These are the activations of a small neural network, seen along a few directions. Each row is one input.
Each table varies a few parts of the input and shows all the possible inputs, shuffled.
Descriptions start from the smaller parts, as in this example, which fits no table here: line(6) and (point or line(11) or (values(3) and ring(8))).
Shared parts are said once, and a part with two or three values counts as separate values.
(in the rows, 128 means zero)

Other details of the inputs shift rows strongly along two fixed directions, in all tables alike. That doesn't count.

Table:
x1: [122 124 125 125 133 122 141 137 131 120 120]
x2: [115 130 131 123 129 118 130 117 139 128 129]
x3: [133 122 126 122 130 120 119 122 131 115 121]
x4: [148 114 120 143 120 161 117 118 100 142 148]
x5: [163 112 132 136 109 162 117 135 117 154 152]
x6: [120 124 126 122 134 122 140 137 127 121 118]
x7: [153 250 120 173 142 132  93 156 120 127 114]
x8: [149 115 120 143 120 160 120 118 100 141 151]
x9: [135 124 122 123 126 120 123 122 135 114 123]
x10: [115 128 134 123 131 118 127 117 135 130 126]
x11: [114 128 133 123 129 116 127 118 135 129 127]
x12: [133 124 122 122 127 121 122 123 134 114 124]
x13: [116 130 130 123 129 119 130 117 140 128 129]
x14: [131 120 129 144 122 158 128 112 104 156 156]
x15: [133 123 124 122 127 118 119 123 131 115 122]
x16: [121 124 124 124 134 123 140 138 132 120 121]
x17: [120 124 125 124 134 123 140 138 130 120 121]
x18: [129 127 147 117 117 119 127 134 153 139 128]
x19: [115 130 132 121 128 118 129 116 136 129 127]
x20: [118 123 127 124 134 123 137 138 127 120 118]
x21: [133 121 140 118 122 123 137 154 145 130 121]
x22: [120 123 128 125 134 121 139 138 127 119 120]
x23: [134 124 124 120 126 120 121 122 131 115 122]
x24: [119 122 127 124 134 120 138 139 127 121 119]
x25: [130 119 129 144 122 159 126 113 104 157 154]
x26: [117 130 131 124 128 118 131 116 140 129 128]
x27: [120 122 128 124 137 122 137 138 127 121 118]
Each input here is: values(3) and (point or line(8)).
- The inputs of x25 and x4 match in every part but the values(3) part. If x18 is changed in the same way as x25 into x4, which row does it become? => x5
- List by row number the other rows that have the values(3) part in common with x17. => x1, x6, x16, x20, x21, x22, x24, x27
- Which other rows does x4 become when the line(8) part takes its other values? List them by row number. => x3, x7, x8, x9, x12, x15, x23

Table:
x28: [ 91 149 127 115 150  91 162 146 158 104  98]
x29: [103  55 150  96 122 113 146 123 139 132 127]
x30: [159 189 122 155 129 148 126 177 122 135 123]
x31: [112 117 141 108 116 102 126 103 167 130 131]
x32: [108  76 132 102 126 114 169 140 154 119 124]
x33: [133 204 105 167 149 137 131 156 104 121 116]
x34: [142  94 136 100 106 112 117 104 160 122 134]
x35: [108 230 141 159 156 116 113 156 116 141 104]
x36: [157 175 140 153 125 152 103 161 103 150 127]
x37: [140  93 121 164 109 214 129  76  72 204 206]
x38: [127 126 115 101 138  84 138 154 165  72  87]
x39: [127  75 132  95 128 102 121 126 138  94 104]
x40: [143  38 121  94 106 126 120  79 143 112 148]
x41: [116 196 127 146 150 106 108 143 113 110  96]
x42: [154 103 108 166 111 203 113  76  66 175 195]
- What do these inputs look like to the network? => values(3) and ring(5)
- The inputs of x30 and x38 match in every part but the ring(5) part. If x34 is changed in the same way as x30 into x38, which row does it become? => x40
- Which other rows does x29 become when the values(3) part takes its other values? List them by row number. => x31, x32
